These are the activations of a small neural network, seen along a few directions. Each row is one input.
In each table, some parts of the input vary, and every possible input appears once, in random order.
A made-up example of a description, with smaller parts first: one of 8 places around a ring, together with either a single point or one of 9 places along a line or (one of 2 separate values, together with one of 6 places along a line).
Shared parts are said once, and a part with two or three values counts as separate values.

Other details of the inputs vary at random and push rows far along three fixed directions, the same in every table; ignore that.

A family of inputs:
R1: [  6 -26  31  15 -12  10   7 -15  35   3  -7]
R2: [ -3  31 -26 -31  34  20 -10  36   4 -36  17]
R3: [  9   6  21   0  16   0 -13  -1  21 -60  20]
R4: [-27   6 -38 -20  26  -1  41   7 -40  57  16]
R5: [ -7 -42   7 -15 -10  43   1  -1 -12 -19   6]
R6: [  4   4  24   4   5  -2 -26  12   1 -60   8]
R7: [ 28   1   8  -2   5 -37 -28  -5  29 -43   0]
R8: [ 20 -12   7   3  -2  13   2   6  46   6 -36]
R9: [-10 -46   5  -5  -9  52  13  -1 -23 -29   4]
R10: [  6   6  28   8 -14 -11 -34   1  31 -37   5]
R11: [  9  -5   9 -10   4  14 -30   3  -5 -56  14]
R12: [ 30  29  -2   3  15 -46 -29  -5  15 -32   3]
R13: [-16 -30  -4 -16  -9  30  13   1 -21  19   3]
R14: [ 18  -9  16  20 -22 -58 -15 -13  36  25 -41]
R15: [ 20   8  20  16 -19 -18 -28 -15  17  14 -23]
R16: [  1 -38  23  15 -19  22  18 -18  32  15  -6]
R17: [ 18  27  -9  -9  18 -59 -27   6  17 -30   9]
R18: [ -2 -26  19  -6  18  42  20   0 -10 -21  17]
R19: [-23  34 -20  12  -5  -8  25   0 -28  49   1]
R20: [-26  18 -20  -9  11  21  30   3 -25  46  27]
R21: [ 28  43  17  14 -12 -56 -45   3  23 -11  -8]
R22: [ -9  49 -60 -18  35 -22  26  12 -51  22  34]
R23: [-13  67 -35  21 -11 -67   1   6  -5  58  -2]
R24: [  0  -6  25  26 -29 -13 -10  -9  27   9 -20]
R25: [-13  31 -28 -28  29  25 -15  44  -8 -43  16]
R26: [-30  18 -29   1  14  19  30   2 -56  48   5]
R27: [-19 -10   7  -1 -10  43  19  -5 -17  17   9]
R28: [ -3 -45   8 -13 -14  56   7  -5 -16 -21   7]
R29: [ 19 -34  46  14 -32  25  -3 -27  41   9 -19]
R30: [  8   2 -23  26 -29 -28  37 -23 -12  98 -38]
R31: [  7  43   1  16   8 -48 -13   1  14 -23   3]
R32: [  7  62 -27   0  14 -45 -35  37  19 -31 -15]
R33: [ 13  27 -19 -22  20 -13 -22  10 -12 -46  32]
R34: [ 15 -37  20  21 -44 -10  -6 -21  23  27 -44]
R35: [-31  24 -52 -10  28  26  49  30 -32  49  -9]
R36: [ 14 -25  12  -6 -18  -5  -6 -13  19  22 -14]
R37: [  4  23 -18 -22  28   4 -13   8 -24 -32  33]
R38: [ -3 -49  23  -5 -24  22  -4  -7  11  13 -17]
R39: [ 16  -5   8  -1 -16 -33 -15  -9  25  35 -19]
R40: [ 3  4 10 14  2 -9 12 -1 -5  9 -8]
R41: [ -7  27 -10  -4  41  -9 -12  12 -22 -55  23]
R42: [-35  10 -29   5  10  10  43   5 -27  36  19]
R43: [ -7  65 -24  22   4 -70   6   3   2  44  -2]
R44: [ -5 -48  20  -3 -15  20  -7  -2   6 -28 -12]
R45: [-10  28 -11 -16  22  -3 -14  15   2 -44  46]
R46: [ 11 -30  24   6 -13  33   6 -24   8  33 -18]
R47: [ -6   3 -12  -9  28   8   2   6 -27 -47  20]
R48: [  0 -35  19  -3  19  48  13 -12  -6 -20   7]
R49: [ -9 -22   1  -3   2  33   3   0 -25 -24   4]
R50: [ -1 -37  28 -12   4  59  13  -3  -8 -14  15]
R51: [ 19 -10   6  16 -17 -37  -8 -13  21   6 -28]
R52: [-22 -33   4 -13   3  22   3  10 -16 -19   4]
R53: [-14 -16 -20   7 -12  -8  43 -12 -20  82 -25]
R54: [ 17   4  23  28 -46 -35 -24 -16  49  29 -26]
R55: [ -2 -24  -6 -20   3  30  10  -3 -14   1  14]
Each input here is: one of 5 places around a ring, together with either a single point or one of 10 places along a line.
Q: The inputs of R34 and R51 match in every part but the place on the ring of 5. If R52 is changed in the same way as R34 into R51, which row does it become?
A: R14
Q: Start at R12 and move only the place on the ring of 5, one step at a time. The first step leads to R37. Which rows follow, in order?
A: R11, R49, R47
Q: Start at R4 and move only the place on the line of 10, one step at a time. The first step leads to R17. Which rows follow, in order?
A: R7, R22, R12, R48, R18, R3, R1, R16

A family of inputs:
R56: [ -2  49 -38  -1  30  -9  15  29 -25   1  10]
R57: [ -3  20   3 -14  13 -20 -36   0  -7 -45  39]
R58: [ 30 -22  31  23 -38 -33 -49 -29  32 -18 -38]
R59: [-22 -24 -10  -7  19  28  26  13 -41 -40  33]
R60: [-35  17 -33 -37  18  46  29  28 -51  13  22]
R61: [ 12  27  13  18   3 -72 -26  -1  19  -9   3]
R62: [ 41   0  21  26 -42 -12 -11 -26  60  50 -44]
R63: [-20  37 -23 -14   7 -42   2  12 -34  -2  24]
R64: [-24  35 -23 -13  24 -29  19  12 -40 -13  31]
R65: [ -1  36  -5  -6  35  -7 -13  15  14 -37  19]
R66: [-23 -20  -9  -7  36  43  17  -4 -46 -51  26]
R67: [-16 -10 -12 -22   5  34   7  -4 -30 -21  48]
R68: [-10  25 -23  -3  28 -15 -15  23   5 -48  -4]
R69: [-23  12 -21 -14  -9   6  30  -6 -55  56  11]
R70: [-19 -59  31  -8  11  72  17  16  14 -37   3]
R71: [  8  28  -3   2 -14 -24 -24   0  26  32 -15]
R72: [ 12  21  11  22  -1 -42  -4 -25  13  25  -1]
R73: [-22  10 -33   0 -14 -13  35 -11 -25  71  18]
R74: [  1  29 -16   0  32  -6 -16  16   2 -48  -4]
R75: [-14  16 -12  13  11  -9  38 -11 -37  75   7]
R76: [ 41 -11  39  30 -26 -33 -21 -36  54 -18 -13]
R77: [ -3  18  -3   9  -1 -18  31 -16 -27  42  -3]
R78: [-20  46 -29  -8  30 -23   5  21   1   6  16]
R79: [  8  21  -5  15 -10 -71 -43  -6  12 -25 -14]
R80: [-18 -56  28  -9  -6  59   4  15  16 -18  -5]
R81: [  3  29 -12 -11  33  10  -5  18  13 -59  31]
R82: [-31 -40 -19  -1 -16  39  52  -1 -53  55   7]
R83: [ 20  16 -54 -45  44 -54   4   3 -36  21  21]
R84: [-10  16   4  -4  25 -30 -16   2   2 -53  37]
R85: [ 48 -13  37  30 -36 -31 -32 -24  28 -10 -28]
R86: [  6  44 -15  16  -8 -47   6 -27 -15  86  -2]
R87: [ 29 -20  43  23 -31   0   0 -16  52  14 -54]
R88: [ 18 -33  30  12   1  16  -6  -7   2 -63   7]
R89: [-16  13 -28 -14  16  29  33 -10 -48  24  45]
R90: [ -2 -75  23   5 -38  64  23 -18 -22  22 -10]
R91: [  5 -58  31  17 -30  22  22 -32  28   9  -6]
R92: [  5  28   5 -16  19 -12 -16   3 -27 -52  30]
R93: [-22 -10  -1  -2  -6  -6   8 -10 -10  22  17]
R94: [  3  35  -2 -16  32   4 -30  17   9 -53  26]
R95: [ 21  41   7   3  -5 -48 -51  17  34  -7 -12]
R96: [ -4 -58  17 -14 -11  83   3  16  -3 -40  -2]
R97: [ 16   4  13  30 -31 -26  14 -33  -5 109 -30]
R98: [-16 -55  13 -14 -11  70  15   6  22 -29   8]
R99: [  1  20 -11  -5  26  -9 -26  -3 -30 -54  20]
R100: [ 19  35 -11  10 -14 -57 -33  25  31 -11 -21]
R101: [  8 -23  13  -2 -12  23 -33   2  23 -39 -27]
R102: [ -4 -46  35   2  10  66  15   5  15 -19  -6]
R103: [-28  14 -43  -1  -1   0  21  12 -20  56 -23]
R104: [-17  -3 -19  13   4 -16  17 -11 -24  19  -9]
R105: [ 16  35 -14  -7  18  -2 -21  27  -6 -42  10]
R106: [ 23  40  -2  15 -28 -37   3 -10  17  80 -48]
R107: [-23 -13 -27 -16  -9  63  41   2 -21  59   9]
R108: [ 26 -22  35  29 -41   9   4 -22  39  87 -59]
R109: [  7 -44  18   9 -17  55   4 -15  13   9 -42]
R110: [  9  38   0   4  -5 -56 -42  12  47 -12  -9]
R111: [-14  50 -44  -7  23 -22  17  21   0  13  21]
R112: [  5 -21  29  -1  -7  12  -4  10  36 -44 -20]
R113: [ -4 -29  27 -15 -10  26 -14  17  27 -57  -9]
R114: [ 43 -49   3 -39  18   6 -17   6  38 -31 -22]
R115: [  5 -31  30   8 -25   7 -11 -17   1  22  -5]
R116: [ 13 -26  18  10  -8  13  -7  16  33 -44 -20]
R117: [-38 -32  -6  -2  -8  29  44  -5 -43  72  10]
Q: The inputs of R100 and R82 match in every part but one. If R101 is changed in the same way as R100 into R82, which row does it become?
A: R58
Q: The inputs of R92 and R106 match in every part but one. If R93 is changed in the same way as R92 into R106, which row does it become?
A: R110
Q: What do these inputs look like to the network?
A: one of 2 separate values, together with either a single point or (one of 5 places around a ring, together with one of 6 places along a line)
Q: Change only the choice among 2 separate values in R111. List by row number the other rows that result.
A: R91
Q: Start at R81 and move only the place on the line of 6, one step at a time. The first step leads to R65. Which rows follow, in order?
A: R102, R87, R56, R74
Q: Change only the choice among 2 separate values in R72. List by row number the other rows that result.
A: R65

A family of inputs:
R118: [-26 -17   6  -8   9  21  -3  23  13 -30   4]
R119: [ -5   3  -2 -30  30  30  -7  11 -10 -18  21]
R120: [-22  -5 -23 -13   0  52  29   9 -24  43  15]
R121: [  5 -43 -32 -25 -12  31  23  -1 -32  67 -38]
R122: [  0 -28 -36 -37  29   7   7  20 -17 -36   4]
R123: [-23 -16 -12  -5 -17  54  27   6 -12  37  -9]
R124: [ -8  -9 -15   6  -4  43  39   1  -8  50 -29]
R125: [ 27 -13  32  21 -25  -3 -30 -28  23 -19 -20]
R126: [ 18  46   0  -2   5 -31 -44  29  23 -52 -10]
R127: [ -2   3  -3 -19   1  25   0  10   0  -5  20]
R128: [ 43 -90  51  14 -68 -19 -40 -41  39  -6 -53]
R129: [ 22 -50  51  37 -39   5  -7 -32  48 -24 -35]
R130: [  6  34 -25   8  -3 -40  33  -6   9 102 -17]
R131: [  9   4  16 -12  31  -1 -11   0 -12 -58  35]
R132: [-27  -5 -29  -3  10  46  49  11 -19  30  -1]
R133: [-20  -3  -1 -10   0  25  -5  23   1 -15  -1]
R134: [ 34  77 -16   6  -5 -85 -29   3  24  61 -21]
R135: [-14  16   1 -19  28 -12 -10   8 -19 -57  61]
R136: [  0  17   2 -13  17  -2  -4  -1 -30  -7  31]
R137: [-10 -51 -34 -22 -18  19  34  -2 -18  64 -24]
R138: [-15 -18  -2 -15  -7  33  23  -8  -5  65  -2]
R139: [ 30 -53  61  23 -28  -5  -7 -36  48 -14 -17]
R140: [-32  13 -19  -8  35  22  25  17 -52 -17  24]
R141: [-17  23  -2 -11  28   2 -21  22 -33 -65  28]
R142: [-19  28 -25   1   9 -12   8  -5 -26  -3  33]
R143: [  6 -21  32  21 -28  -6 -20 -15  29 -43  -4]
R144: [  0  71 -28  16  -9 -86 -18  18  26  43 -22]
R145: [ -7  11   7  19 -26 -28  -7  -6  -2  33 -16]
R146: [  9 -23  38  20  -3  -8 -20  -8  20 -33 -23]
R147: [-13  12   3 -15  25 -19 -12  -3 -11 -39  48]
R148: [ 35  79 -26  17  -9 -77 -31   4  25  57 -26]
R149: [ 39 -45  52  32 -28   9 -16 -34  41 -17 -28]
R150: [-31 -27  -7   1  10  38  39  13  -4  33 -16]
R151: [ 26 -45  45  35 -36   1  -6 -42  47 -10 -31]
R152: [ -3 -18  -8  -2  -2  33  48  -6   1  56  -4]
R153: [ 27  86 -40  16   7 -75 -15   2  18  49 -26]
R154: [-19  16  -8  11  13 -21  14   6 -16  -4   7]
R155: [  9  -1  -6  -5  19  31   6  10   5 -14   4]
R156: [  2 -21  19  13 -27  17  -7 -25   4   0  -1]
R157: [ -9   6 -13 -12   0  31  -4   7   0 -10  10]
R158: [ 10  23  -6   0  17 -13   9  -7 -21   2  20]
R159: [  4 -25  30   7 -23  -2  -5 -31   9  33  -3]
R160: [ 25 -39  55  28 -44   9 -23 -20  32 -20 -39]
R161: [ 16 -45  54  37 -58  -9 -11 -27  48  -1 -37]
R162: [ -5 -34 -48 -34  19  36  40  10 -46  43 -18]
R163: [ 27 -18  32  20  -9   3 -21 -25  25 -43 -13]
R164: [-28  14  -4  -3  11  -8 -11  13 -27 -17  21]
R165: [  8  11   7  -5  19   9 -28   4 -15 -64  34]
R166: [-16   2  -7  -6   3   7  24  -7 -26   9  39]
R167: [ 21 -15  36   9 -27  -8 -23 -20  20 -18   7]
R168: [ -3 -12   5 -16   3  27   6   8  14 -23  23]
R169: [ -3   7   6  -6  10   6 -25   4 -13 -58  42]
R170: [-14  11   7  -5   2   3 -20  16 -17 -64  28]
R171: [-29  -8 -24   0 -12  39  41   6 -12  49  -5]
R172: [ 24  68 -21  11   8 -96 -15  -5  37  59 -18]
R173: [ -3 -12  11 -22   4  29  -7  10   6 -17  21]
R174: [ 15  90 -39  12  11 -76 -13  25   7  29 -23]
R175: [  2 -22 -14 -23   7 -36 -25   2 -22 -63  24]
R176: [-35 -23  -5  -6  -6  46  23  15 -13  42 -12]
R177: [  30   62  -56  -11  -14 -110  -41   12    5   53  -30]
R178: [  8  -1 -30 -34  46 -24 -21  15 -51 -83  31]
R179: [  4  47  -8   2   0 -48 -32  29  32 -45   3]
R180: [-21  32 -21   0   1  -6   1   6 -35  -2  25]
R181: [-21   3 -25 -10   3  55  30  13 -31  34  -6]
R182: [ 15  73 -32  13  -8 -77 -25   2  32  29 -10]
R183: [ 24 -50  54  22 -23  -9  -6 -42  46   3 -21]
R184: [ -2  13  -6  -3  19  -8  17  -4 -19 -14  35]
R185: [ -2  12   6   0  22   2 -11  15 -15 -73  18]
R186: [  0 -24  32  23  -6 -18 -10  -8  25 -26 -17]
R187: [-23  -9 -11  -4  -3  45  28  14 -20  49 -22]
R188: [ -4  25 -18   1  -8 -35  17 -10  13  91 -10]
R189: [  7  28 -29  18  -7 -24  30  -6  12  88 -22]
R190: [  8 -18  25   3  -7   5  -3 -26  -3  24  -3]
R191: [ 39 -43  60  20 -38   9 -22 -34  36 -11 -24]
R192: [  6   0   1 -17  24  22  10   9   1  -6  10]
R193: [-26  -9 -14  -4 -18  44  32  14 -17  47 -11]
R194: [-26   2   8  -2  18 -12 -19  16  -7 -64  30]
R195: [ 12 -14  24  20 -21 -14 -15 -18  24 -17   7]
R196: [ 30 -46  53  34 -36  13 -13 -31  40 -22 -42]
R197: [  8 -10   8 -14  23  18   2  -2  12  -3  -1]
R198: [-25 -19  -3  -6   4  48  21  15 -16  36 -20]
R199: [-10  14 -26 -12  10  39  14   7 -22  20   2]
R200: [ -2   3  18 -17  13  -1 -25   3 -11 -59  47]
R201: [-22 -20 -11   2  -2  44  48  11  -6  31 -15]
R202: [ 38  79 -20  10 -10 -79 -26   2  24  59 -23]
R203: [ 12  41  -1   1  29 -44 -41  29  28 -52 -12]
R204: [-21  24  -9  -1  19 -10  -7  13 -36  -3  10]
R205: [-26  -9 -25  -9   4  45  39   8 -16  40  18]
R206: [  5   5  13 -14  37  -4 -15  -5 -11 -54  33]
R207: [  8 -24 -14 -25  30 -28 -21   7 -24 -93  27]
R208: [-22  -8 -17  -1   8  41  43  13 -19  51 -23]
R209: [-10   8   4   3  18  -5  -2  13  -9 -69  24]
R210: [ -6  18 -10  -5  37  -3  -3   8 -19 -66  50]
R211: [-30 -12 -19   2   6  34  49  13 -12  49 -16]
R212: [-10  31 -16   1   8   0  -2   5 -36  -8  14]
R213: [-23 -13  10  12 -12   0  10  -3  -7   2   3]
R214: [ 49 -82  45   9 -48  -8 -37 -36  23 -15 -53]
R215: [  5 -12  -7  -4   1  39  41  -5  -6  57 -12]
R216: [ -3  -9  -6  -5  14  32  10   3  15 -31   5]
R217: [-15  -2  -3 -25  19  20   7  16   0 -21  36]
Q: What do these inputs look like to the network?
A: one of 2 separate values, together with one of 5 places around a ring, together with either a single point or one of 9 places along a line
Q: The inputs of R188 and R147 match in every part but the choice among 2 separate values. If R201 is changed in the same way as R188 into R147, which row does it become?
A: R209
Q: The inputs of R161 and R179 match in every part but the choice among 2 separate values. If R139 is changed in the same way as R161 into R179, which row does it become?
A: R130
Q: The inputs of R120 and R169 match in every part but the choice among 2 separate values. If R121 is changed in the same way as R120 into R169, which row does it become?
A: R214
Q: List by row number the other rows that have the choice among 2 separate values and the place on the ring of 5 in common with R123.
A: R120, R127, R133, R138, R157, R173, R176, R177, R193
Q: Change only the place on the line of 9 in R156. List by row number the other rows that result.
A: R145, R159, R164, R167, R169, R170, R180, R200
Q: Change only the choice among 2 separate values in R134. List by row number the other rows that result.
A: R136
